Each row below holds a small network's activations on one input, seen along a few directions.
In each table, some parts of the input vary, and every possible input appears once, in random order.
A made-up example of a description, with smaller parts first: one of 2 separate values, together with either a single point or one of 9 places around a ring or (one of 4 places along a line, together with one of 5 places around a ring).
Shared parts are said once, and a part with two or three values counts as separate values.

Other details of the inputs shift rows strongly along two fixed directions, in all tables alike. That doesn't count.

Table:
x1: [ 2,  9, -5,  2,  6, -3, 15, -2, -5, -7, -4, 10]
x2: [-12,  37,  -3,   7, -23,   5,  15,   7,   4,  32,  11, -39]
x3: [ -1,  -9, -27,  24,  14,  -7,  15,  -4, -21, -42, -30,   3]
x4: [  2,  -2,  -8,   5,   7,  -4,  -4, -11,   3,  -6, -14,   3]
x5: [-13,   5,  12, -20, -14,   8, -29,  -2,  17,  22,  18, -11]
x6: [-17,  22,  -7,  26, -13,   8,   7, -15,   5,  -3,  -8, -33]
x7: [ -4,  25,   5,   2, -17,   4, -15,  -6,  13,  33,  -6, -42]
x8: [  5, -29,  15, -23,   1,  23, -22,   5,  16,  11,  19,  34]
x9: [-25,  41,  19,  -4, -38,  16,  -1,   3,  16,  45,  31, -38]
x10: [  6,   4,   5,   0,  11, -14,   7,  -6,  -4,  -1, -15,   4]
x11: [  1, -35,  23, -43,  12,  -4, -18,  18,  12,   8,  20,  45]
x12: [  5, -10, -16,   4,   3,   6,   3,   1, -10, -10, -10,  -6]
x13: [  8, -32,  16, -36,  11,  15, -10,  25,  -1,   4,  32,  53]
x14: [ 11,  -6,  -1,  13,   9,   7,  -1, -11,   0,  -5, -17,  -2]
x15: [  8,   9,   5,   3,   9,  -4,   9,  -8,  -6,  -4, -11,   8]
x16: [ 1, 10, -2,  0,  5, -7, 12, -8, -2, -6, -8, 12]
x17: [ 30,  -4,  -8,  12,  -3, -20,  -3,   3,  -9, -10,   1,  -5]
x18: [-15,  -1,  10, -16, -10,   6,  -2,  22,  -3,  23,  35, -11]
x19: [ -2,  -9,  -7,  10,   0,  14,   2,   0,   0, -10,  -6,   1]
x20: [ 12, -12,  -9,   7,   6,   8,   1,   1, -15,  -8, -13, -11]
x21: [  9,   4,  -2,   5,  11,  -1,  14,   5, -15,  -4,  -4,   2]
x22: [ 17,   3, -25,  31,   1, -35,  12,  -2, -15, -40, -18,   2]
x23: [ -4,   8, -12,  21,  16, -15,  24,  -6, -15, -36, -21,  22]
x24: [  2, -39,  31, -49,  11,   5, -24,  11,   9,   5,  33,  55]
x25: [  4,  -4,  -8,   9,   6,   5,   1, -11,   5,  -7, -13,   3]
x26: [-24,  28,  16,  -7, -37,  17, -23,  -6,  26,  48,  25, -42]
x27: [  4, -31,  29, -45,   8,  14, -21,   8,   7,   3,  36,  58]
x28: [ -3,  -5, -14,  17,  18, -13,   2, -14,  -6, -32, -28,  17]
x29: [ -5,  26,   0,   5, -17,   2,  12,  16,  -7,  36,  11, -47]
x30: [  1, -42,  28, -49,  15,  -2, -23,  14,  10,   2,  28,  47]
x31: [  5,  19, -10,  22, -24, -23,   0,  -1,  -2,  -7,   7, -30]
x32: [ -9,   6,  -9,  17,  15, -28,  19,  -9, -10, -31, -29,  16]
x33: [ -2, -13, -15,  19,  16,   1,   9, -11, -12, -42, -17,   8]
x34: [ 13, -12,   8,  -2,  -1,  23,  -9,  -1,   7,  14,   2,  -4]
x35: [ -6,   5, -19,  19,  15, -21,   2, -14,  -6, -33, -35,   4]
x36: [  1,  -5, -18,  28,  16,  -2,  15, -12,  -8, -38, -30,  11]
x37: [  6, -40,  11, -37,  14,   8, -10,  34,  -6,   5,  35,  45]
x38: [-18,  24,  -3,  14,  -6,  -4,  16,   1,  -9,  -4,   5, -18]
x39: [-24,  22,   9,  -7, -46,  27, -16,   8,  14,  49,  31, -58]
x40: [-18,  35,   3,  13, -20,  -4,  12,  -6,   6,  13,  -3, -16]
x41: [  1,   1,  -9,   0,   9,  -9,  -9,  -8,   3,  -7, -16,   1]
x42: [  0,  -2, -13,   1,  11, -10,  17,  15, -15,  -5,   2,  -2]
x43: [ -4,  23,   6,   8, -20,   9, -10,  -8,  13,  35,  -4, -41]
x44: [  8, -17,  -1,  -9,  -2,  22,  -6,   5,   6,   8,   8,   2]
x45: [  5,   0,   4,  -4,  13, -20,   7,   0,  -2,  -2, -16,  -2]
x46: [ 14, -11,  -5,  12,   7,  14,   3,  -3,  -6,  -8, -14,  -8]
x47: [ 23,   0, -15,   9, -10, -21,   0,   4,  -3,  -8,   5,  -6]
x48: [ -2,   5,   0,  -3,   7, -16,  10,  -6,   0,  -4, -11,   8]
x49: [  7, -12,   2,  -7,  -3,  21,  -8,   0,  11,  11,   7,   4]
x50: [ -8,  -5,  11,  -7,  -8,  18, -16,  -7,  14,  10,  16,   1]
x51: [ -5,   5,   1,  -6,   5, -21,   9,   0,   5,   2, -10,  -6]
x52: [ 7, 13,  3,  6,  5,  1, 12, -3, -8,  1, -6,  0]
Description of these inputs: one of 4 places along a line, together with either a single point or (one of 2 separate values, together with one of 6 places along a line).
The inputs of x14 and x25 match in every part but the place on the line of 4. If x17 is changed in the same way as x14 into x25, which row does it become?
Answer: x47
Change only the choice among 2 separate values in x13. List by row number the other rows that result.
Answer: x19
A walk changes only the place on the line of 4. It starts at x20 and steps to x12. List the rest of the walk in order.
Answer: x3, x39
Change only the place on the line of 6 in x6. List by row number the other rows that result.
Answer: x5, x26, x33, x39, x50
Change only the choice among 2 separate values in x44. List by row number the other rows that result.
Answer: x2
